These are the activations of a small neural network, seen along a few directions. Each row is one input.
In each table, some parts of the input vary, and every possible input appears once, in random order.
Descriptions start from the smaller parts, as in this example, which fits no table here: one of 6 places along a line, together with either a single point or one of 11 places around a ring or (one of 3 separate values, together with one of 8 places around a ring).
Shared parts are said once, and a part with two or three values counts as separate values.
In the rows, zero is written as 128.

Other details of the inputs vary at random and push rows far along two fixed directions, the same in every table; ignore that.

Table:
R1: [100 109 139 216 123  93 180 135 128 154  89 152]
R2: [147 121  99  82 166 214  37 107 184  76 162  94]
R3: [ 97 149 128 186 136  65 221 157 129 187  85 128]
R4: [ 92 203 156 183 137  83 208 148 117 160  75 149]
R5: [131  94 100 125 148 200  40 133 189 115 121 102]
R6: [133  59 104 116 127 198  40 112 179 119 150 141]
R7: [142 148 159 109 110 115 131 116 115 124 135 155]
R8: [100 114 114 218 175 166  97  90 202 106 105 168]
R9: [174 148 149  33  75 113 126 120  49 105 186 124]
R10: [ 81 136  76 181 221 148 101  99 223 132 124 136]
R11: [148 157 161 119 106  97 170 118  75 120 118 141]
R12: [ 94 112  99 191 176 163  95  86 216 133 120 196]
R13: [174 111 149  39  50 114 119 142  47 129 174 106]
R14: [122 131 118 104 137  75 177 154  90 154 145  84]
R15: [143 149 163  84  78 129 145 173  68 137 117  81]
R16: [171  65 128  77 102 229   5 113 151  83 141  98]
R17: [ 96 148 113 182 153  54 216 161 125 188  96 126]
R18: [136 171 119  93 149  84 178 141  85 125 152 104]
R19: [ 90  74 101 209 149 156  94 111 209 129  91 164]
R20: [177  99 164  41  60 145  85 141  78 115 161 103]
R21: [ 97 153 134 191 133  55 219 115 110 136 100 177]
R22: [171 164 143  36 108 118 135 145  47  89 169  84]
Description of these inputs: one of 2 separate values, together with either a single point or one of 4 places along a line or one of 6 places around a ring.
Question: The inputs of R14 and R10 match in every part but the choice among 2 separate values. If R1 is changed in the same way as R14 into R10, which row does it become?
Answer: R8
Question: Which other rows does R16 become when the choice among 2 separate values takes its other values? List them by row number.
Answer: R11

Table:
R23: [122 142 125 128 139 119 142 132 128 131 128 124]
R24: [123 121 132 146 118 118 139 135 127 144 114 135]
R25: [183 126 135  14 106 170  74 128  75  66 189  72]
R26: [125 123 135 145 119 113 141 110 124 129 128 164]
R27: [124 125 135 140 119 125 133 130 131 136 118 139]
R28: [121 145 124 136 142 123 138 125 132 129 127 128]
R29: [116 116 101 150 172 185  62 107 206 115 124 133]
R30: [119 105 115 158 150 189  59 103 199 111 116 148]
R31: [135 143 152 124  99  88 175 139  83 143 122 134]
R32: [131 128 145 125 100  88 175 146  85 151 122 123]
R33: [122 132 138 146 118 120 139 126 126 137 117 143]
R34: [121 129 121 130 139 116 142 137 127 139 128 115]
R35: [121 145 126 135 144 122 138 126 132 126 125 130]
R36: [119  97 110 156 147 188  58 109 199 120 113 143]
R37: [183 108 147  25  84 173  65 129  74  75 179  86]
R38: [120 129 118 136 141 120 139 136 134 137 126 118]
R39: [123 116 131 147 117 118 141 136 128 145 115 132]
R40: [122 124 133 145 118 120 141 132 127 141 115 140]
R41: [124 141 123 128 139 119 142 131 126 132 125 123]
R42: [120 137 120 134 142 122 139 132 133 133 126 125]
R43: [123 119 131 141 118 122 132 132 131 138 117 134]
R44: [132 153 137 117 122  80 181 121  85 127 144 143]
R45: [121 134 119 136 142 120 137 135 133 137 125 121]
R46: [121 136 121 129 138 115 141 134 128 133 128 119]
Question: Describe the family of inputs behind these rows.
Answer: one of 2 separate values, together with either a single point or one of 11 places along a line
Question: The inputs of R44 and R26 match in every part but the choice among 2 separate values. If R46 is changed in the same way as R44 into R26, which row does it become?
Answer: R43
Question: Which other rows does R41 become when the place on the line of 11 takes its other values? List them by row number.
Answer: R23, R25, R28, R29, R34, R35, R38, R42, R45, R46
